Each row below holds a small network's activations on one record, seen along a few directions.
Records have a field called LOVAZ. Each example row is followed by its value.
The largest differences between rows may come from other fields.
Random noise pushes rows far along 2 fixed directions. That doesn't count. These rows show it; they differ only by the noise:
[  22   28  -80  -99 -120   33  -26    8 -101  -50  138  -19  -42   -2
 -159  131  148 -263]
[ 148  -49 -185 -221 -216   94  -81  190 -246 -227  398 -120 -144 -116
 -302  355  371 -613]
[  86  -20  180 -415   37   75  -60   98  -34  144  505    9 -202 -297
  109   -5  -13 -301]
[-232  188  -64  306  -55  -97   88 -359  104  128 -533  135  232  377
  -84 -165 -130  357]

[ 305   -7  -54  -74 -100  -36   28  282   -7 -287    2  -36   73 -166
   -8   42  -13   52] => sime
[   3 -146    4 -331  -33   69  -78  180 -131   -8  382 -110 -286 -187
 -162  121  139 -456] => bipuf
[  4 -26  28   5  68 -24  39  -7  55   1  28 -18  36 -29  18 -25  -9  80] => kula
[   8  105  -40   71 -138   65   76 -409 -110  305  152   -2    6   93
  326  139   -9  125] => posa
[-122 -139  -31 -206 -123   37  -64   16 -142   20  184  -80 -253    2
 -341  123  223 -572] => bem
[ 376   39  -26   36   66 -181  -30  588  197 -507 -408   27  166 -124
 -132 -157 -228  314] => sime
[  21  -66   61 -127   -6  -20  -28   74   -9   20  107   18 -102  -99
 -123  -66   82 -229] => bem
[ 232  124  -95   94 -145   70   78 -124 -153   19  251  -28   69  -57
  375  253  112  140] => mam
[ 169  -28  -74  -57   34  -17  -23  319   53 -264   53 -105   18 -137
 -126   67   87 -124] => kula
[ -97   73  107  278  257 -189   41   44  336  -88 -623  138  296  125
   75 -363 -301  628] => zubov
[-276  -15 -297  345 -215  -33  -14 -133 -132 -144 -440  -44   67  445
 -492  130  216 -178] => bipuf
[ -24 -136  202 -314  221  -40  -53  280  148    9  112   -5 -169 -248
  -41 -179 -144  -75] => zubov
[ 176  147 -319  403 -291   55   87 -237 -256 -116  -15  -13  126  250
  147  429  255  141] => mam
[ 114   68 -435  228 -264  -31  -43  226 -168 -528 -132 -113  162  142
 -440  365  356 -206] => gemog
[ -34   36 -129  302   60 -127  -11  108  118 -284 -467   56  246  159
 -230  -87  -38  246] => gemog
[  54   96  -57  132 -174   87  126 -430 -185  249  217   58  -45  100
  390  246   88  101] => posa

Here are new rows. What is LOVAZ for each?
[ 145  168  163   52   53   72   94 -315  -38  350  231  151   13  -30
  683  -46 -221  464] => mam
[  82   99  182 -166   14   41   68 -195  -70  375  375   74 -117 -142
  571   36 -181  149] => posa
[  20   69  112  109   98 -177   62  111  247  -88 -435  148  233   93
   50 -354 -436  502] => sime
[ 176  161   30  182  -25    9   59  -96  -55  119  121   99   66   25
  495   92 -134  385] => mam
[-115  -77 -177    6 -200  122   21 -221 -218   41  167 -121 -116  132
 -252  238  334 -377] => bipuf
[ -76   94 -303  551  -87 -175   35  -26   51 -374 -719   44  341  417
 -357   43  110  317] => gemog
[-109 -124  233 -427   -5  140  -48 -111  -76  354  546  -39 -332 -251
   -4  -76   93 -546] => bem
[-175  -68 -311  360 -114  -95  -28  106  -25 -382 -538  -46  151  360
 -587  128  215 -142] => zubov
